These are the activations of a small neural network, seen along a few directions. Each row is one input.
In each table, some parts of the input vary, and every possible input appears once, in random order.
Descriptions start from the smaller parts, as in this example, which fits no table here: ring(8) and (point or (values(2) and line(4)) or ring(9)).
Shared parts are said once, and a part with two or three values counts as separate values.

Other details of the inputs shift rows strongly along two fixed directions, in all tables alike. That doesn't count.

Table:
row 1: [ 14  -9   8  15  -5  14 -19  -2  -9  -7   9]
row 2: [-12  22 -10 -15   4  -3   7  -8   2   1  -4]
row 3: [  8 -28  12  15  -5   5  -6   2  -8   1  -1]
row 4: [ -4  17   1  -7  -6   4  11  -8 -17   7  -7]
row 5: [ -6  17   1 -13  -5   9   5  -7 -15  -1   0]
row 6: [-14  18  22 -33  -2   7  35  -1 -56  -4 -12]
row 7: [-12  16  -8  -1   4 -16  15  10  17   0  -1]
row 8: [ 24 -29   1  27  -2  25 -25  -2   6   5   6]
row 9: [ 16 -28  13   7 -13   9  -1   3 -17   0   4]
row 10: [ 15 -47  12  25  -2  16 -23   3   7  -4   6]
row 11: [-16  -2 -19  -5  22 -33  -4   5  37  -1   7]
row 12: [-11  12 -25  -4  15 -21 -11   3  41   7  -9]
row 13: [ -6  36   5 -26  -6   8  33 -11 -48   4  -8]
row 14: [ -6  14 -28  -2  17 -25  -7   3  36   9  -3]
row 15: [ 23 -27  20  26  -5  32 -13   4   4  -2   7]
row 16: [-10  12 -17   4   9 -23   9  10  31   0   6]
row 17: [ -2  19   0  -9  -6   2  10  -7 -20   4   1]
row 18: [ -3  18  -1 -12  -3   6   8  -7 -17   0   4]
row 19: [ 21 -19  21  25  -8  23  -5   4  -4   4   2]
row 20: [ 15 -15   3  10   0  24 -15   2  -3   3  -3]
row 21: [  1  17   4 -10  -5  10  14  -5 -28   7 -12]
row 22: [ -6  17   9 -37  -6  -1  36  -2 -45  -7  -5]
row 23: [-12  15 -27  -3  13 -22  -7  -6  38   4   4]
row 24: [-19  -2 -17  -4  14 -33  -4   2  40  -2  -3]
row 25: [ -9  38  12 -26 -11   5  25  -7 -49  -1  -8]
row 26: [  0  21   7 -11  -8   5  10  -5 -32   0   2]
row 27: [ 16 -32  10  29  -6  26 -15  12  12  -4  11]
row 28: [-13   4 -11 -12  13 -23  10  -1  10  -5   1]
row 29: [-12  13 -27  -5  15 -18  -9  -2  41   3  -3]
row 30: [ -9  12 -17  -3   8 -12  -6  -3  26   6  -8]
row 31: [-14  17 -17   1   8 -28 -18   0  39  -4   0]
row 32: [ 16 -26   9  25  -9  23 -32   0   6  -2  11]
row 33: [ 10 -12   8  17 -13  16 -15  -3  -5   7   3]
row 34: [-11  -4 -22  -1  11 -37  -2   2  38  -1   2]
row 35: [ -3  21  -5  -4   9 -15  15   2  16   2   1]
row 36: [ 11 -30  10   4  -9  11  -8   3  -3  -5   3]
row 37: [-15  -2 -19  -3   9 -38  -1   3  37   0  -4]
row 38: [-12  10 -22   3  14 -24   3  11  44  -4  10]
row 39: [-13   4  -5 -19   5 -15  13  -1   1  -8  -5]
row 40: [ 15 -25  11  27 -12  21 -32   0   6   1   7]
row 41: [-12  35  11 -29 -11  11  25  -9 -44   1  -9]
row 42: [-20  -3 -17  -6  20 -30  -7   5  39  -2   3]
row 43: [ 20 -22  22  23  -8  28  -8   3  -1   1   2]
row 44: [ 19 -24  12  32 -11  14 -32   1   3  -1   6]
row 45: [ 23 -21   5  16  -1  28 -16   2 -10   4   1]
row 46: [ -5  -1   7 -18  -8  -4  14   2 -14  -3  -7]
row 47: [ -6  20 -10  -2   4 -20  -5  -1   9  -3   4]
row 48: [ 12  -8  14  11  -9  22 -17  -2 -17  -8   5]
row 49: [ -3  -1   2 -14   1  -5  16  -2 -16  -8  -1]
row 50: [ -6  16   1 -11  -5   8   8  -8 -14   4  -7]
row 51: [  8 -17  13  18  -9  20  -2  11   0  -2   3]
row 52: [-16   3  -8 -15   4 -23   9   0  13  -5  -8]
row 53: [ -9  19  18 -30   0   2  38  -2 -60  -2  -7]
row 54: [ 20 -12  18  15  -2  26   1   2 -10  -2   7]
row 55: [ 13 -32  11  12 -13   5  -8   5  -4   2   0]
row 56: [ 18 -43  10  28  -3   9 -18   3   2   1   8]
row 57: [-14  18  16 -27   0  -3  33   0 -47   0 -10]
row 58: [ -9  13 -26  -1  14 -25  -9   4  38  10  -8]
row 59: [ 13 -10   6  14  -7  16 -17  -2  -7  -2  11]
row 60: [  2  17  -3  -9   0   4  12  -5 -19   6  -6]
Description of these inputs: ring(5) and (values(2) or line(4) or line(6)).
The inputs of row 18 and row 17 match in every part but the ring(5) part. If row 8 is changed in the same way as row 18 into row 17, which row does it become?
> row 60
Which other rows agree with row 6 in the ring(5) part? List them by row number.
> row 12, row 24, row 30, row 31, row 40, row 41, row 43, row 46, row 50, row 51, row 52
Which other rows does row 35 become when the values(2) part takes its other values? List them by row number.
> row 16
Which other rows agree with row 25 in the ring(5) part? List them by row number.
> row 3, row 4, row 7, row 19, row 21, row 33, row 37, row 44, row 55, row 57, row 58

Table:
row 61: [ -7 -15 -10  16  11 -18 -18   9  56  -3  10]
row 62: [ 17 -21  12   9  -2  18  -1   0 -23  -3   5]
row 63: [ -6  15  -5 -17   0 -13  24   1  -8   3 -11]
row 64: [ -7  20   7 -17  -4  -6  30  -1 -20  -3   1]
row 65: [ -7   0  -1  21   6  -8 -10   2  10   7  -1]
row 66: [-15  37 -13 -21   4  -8  13  -5   2   0  -5]
row 67: [  9 -14  12   3  -5  15   5   5 -15   2  -8]
row 68: [  1 -14 -11  13  -4 -18 -17   3  25  -2   7]
row 69: [ 14 -33   0  22   7   7 -21   5  16  -2   9]
row 70: [ 12 -21  17   6  -7  22   0   6 -18   0  -9]
row 71: [  6 -11  13  -3 -11  14   7  -8 -32   4   0]
row 72: [ 17 -21  15   9 -10  18   3   3 -18   3  -6]
row 73: [ 20   0  16   9  -9  24 -14   0 -23   7   1]
row 74: [ 11 -39  -1  24  -2   2 -29  -3  26   6   8]
row 75: [ -8  -5 -18   5   4 -29 -16   4  38  -4   5]
row 76: [  7  -9  14  -5   2  19   7   2 -32  -6  -1]
row 77: [ 13  11  16   1  -8  22  -1  -5 -30   3  -2]
row 78: [-17  35 -23 -14   8 -15  11  -8  17  -3  -5]
row 79: [ -8  31  -6 -19  -3   9  19  -4 -23   2  -4]
row 80: [  8 -19  17   6 -11  18  -9   4 -23  -8   0]
row 81: [-22  19  -6 -27   8 -16  14  -5  -1   0  -8]
row 82: [ -2 -14 -12  18   8 -22 -15   6  54   0  12]
row 83: [-19  34 -24 -15   7 -14   8   2  16   7   2]
row 84: [-4 -1  3 -5 -5 -3 -1  3 -9 -7 -1]
row 85: [-14  19   4 -17   3  -9  23   2  -5  -5   0]
row 86: [ 18  -5  13   9 -11  29 -10  -6 -18   1   0]
row 87: [  3 -33  -5  20   3  -3 -29  -1  34   5   7]
row 88: [-13  20 -20 -19  15 -30  17   0  10  -2   1]
row 89: [ -6  33  -3 -14   3  -5  10 -12  -5  -3  -7]
What do these inputs look like to the network?
> point or line(8) or (line(4) and values(5))

Table:
row 90: [ -8   2   1 -11   5 -12  12   2   0  -5  -1]
row 91: [-10   1  -4 -13   3 -14  10   5  -5  -1  -4]
row 92: [ -8   3   0 -12   2 -14  13   1  -1  -2  -4]
row 93: [ -9  -2  -5  -9   7 -14   5   7   4  -4   0]
row 94: [  1   6   0  -5  -3   4  -1  -6 -10   1  -4]
row 95: [-13  31   1 -20   6  -4  20  -1 -18   0  -8]
row 96: [-16  11 -19  -7   6 -22   3   0  22  -4  -3]
row 97: [ 13  -8  10   6  -6  21   3  -1 -24   6  -1]
row 98: [ -8  17  -4 -16   2  -2   5  -5  -5  -2   0]
row 99: [ 15 -31   0  24  -6  13 -33  -1  19   4   7]
row 100: [ 10  -7  10   2 -11  21  -5  -6 -23   1  -1]
row 101: [-11  26 -11 -12   2 -18  10  -3   5   0  -3]
row 102: [ -4  14  -4 -13  -2   1  13  -2  -7   3  -3]
row 103: [ 16 -22   8  18  -7  20 -20  -3  -8   3   2]
row 104: [  0  16   7  -6  -3   5  11  -1 -23  -2   1]
row 105: [ -9  18 -15  -9  12 -14   8   0  15   2  -1]
row 106: [-8 11 -4 -5  0 -4  1  0  9  2 -3]
row 107: [  8 -12   5  16  -2   9 -14   2   4   6  -1]
row 108: [-17  18   1 -24   6 -14  27  -2 -16  -3  -3]
row 109: [ -6  17  -4 -13   6  -5   4  -5  -8   0  -2]
row 110: [ 3  0 -7  4  3 -1 -2  0  8  5 -1]
row 111: [-14  17   1 -27   4 -12  26   4 -19  -7  -6]
row 112: [ -8   0 -19  11   8 -20 -19   3  51   4   1]
row 113: [ 16 -18  11  15  -6  22 -16  -4 -11  -2   3]
row 114: [  7 -23   0  19  -3   9 -14   2   9  -6   6]
row 115: [ 3  3 -5  2  0  1  2 -1  5  3 -3]
row 116: [  2 -13  20  -2 -10  17  14  -2 -39   0  -2]
row 117: [ 11 -10   8   6  -5  16 -10  -4 -19   4  -1]
row 118: [-5 12 -7 -3 -3 -9  0 -1  8  1  2]
row 119: [ 13 -12   5  11  -4  19  -5   0  -3   1   4]
row 120: [  9 -16   1  22   1   8 -21   3  22   1   3]
row 121: [ -2  -7   3  -8  -2  -3   8   5 -10  -3  -4]
row 122: [ 7 -3  2 11 -1  3 -8  1  0  1  7]
row 123: [-1 -8  2 -3  4 -8  3  4  3 -4  1]
row 124: [ -5   4 -19   2   6 -14  -5   1  33   5   1]
row 125: [ -2   6 -15   3   9 -10  -3   1  27   1   1]
row 126: [ -7   5 -16   5   2 -18 -12   1  34   2   6]
row 127: [  6 -15   7   0  -4   0   2   3  -6  -3  -3]
row 128: [-2  8  0  0 -1  1  1 -1  1  2 -6]
row 129: [ 12  -2  13   2  -4  23   8  -1 -30   2   0]
row 130: [ 9 -8  7 11 -8 13 -9  1 -3 -1  9]
row 131: [  8  -7  14   7  -7  22  -5   1 -12   0   2]
row 132: [  5 -12 -10  21   1  -6 -24   3  37   0  12]
row 133: [-15  33   0 -23   3  -4  21  -2 -12  -3  -7]
row 134: [-10  33  -1 -19   0  -7  21  -3 -18  -5  -3]
row 135: [ -7 -10 -12   5  11 -25  -7   3  41  -2   5]
row 136: [  9  -7   9   4  -6  19  -8  -4 -15  -2   2]
row 137: [ -4  18  -2  -7  -2  -6   8  -2 -10   1  -2]
row 138: [ -5   4 -17   9   7 -22 -13   2  33   5   5]
row 139: [ 10 -25   7  10  -1   3  -8   6   6  -5   3]
row 140: [  9 -37  12  22  -3  13 -13   3   2  -1   9]
row 141: [  7   2  17   0  -9  22   7  -1 -34   2  -7]
row 142: [  1 -17   5   5  -2  -2  -1   0   0   2   2]
row 143: [-12  15   1 -22   2 -17  24  -3 -10  -2  -7]
row 144: [  9  -5  10   3  -4  18  -5  -4 -22  -1   0]
row 145: [  8   0  18   4  -6  24   4   0 -29  -1  -3]
row 146: [ 2 -1 -5  2  2  4 -2  1 10  1  4]
row 147: [ -6 -13 -15   5  10 -28 -10   5  40   0   1]
What do these inputs look like to the network?
> values(2) and (point or line(8) or (values(4) and line(5)))
The inputs of row 131 and row 106 match in every part but the values(2) part. If row 114 is changed in the same way as row 131 into row 106, which row does it become?
> row 96
Which other rows does row 126 become when the line(5) part takes its other values? List them by row number.
> row 101, row 118, row 137, row 138
Which other rows does row 137 become when the values(2) part takes its other values? List them by row number.
> row 104
Which other rows does row 147 become when the line(8) part takes its other values? List them by row number.
> row 91, row 92, row 116, row 121, row 127, row 142, row 143
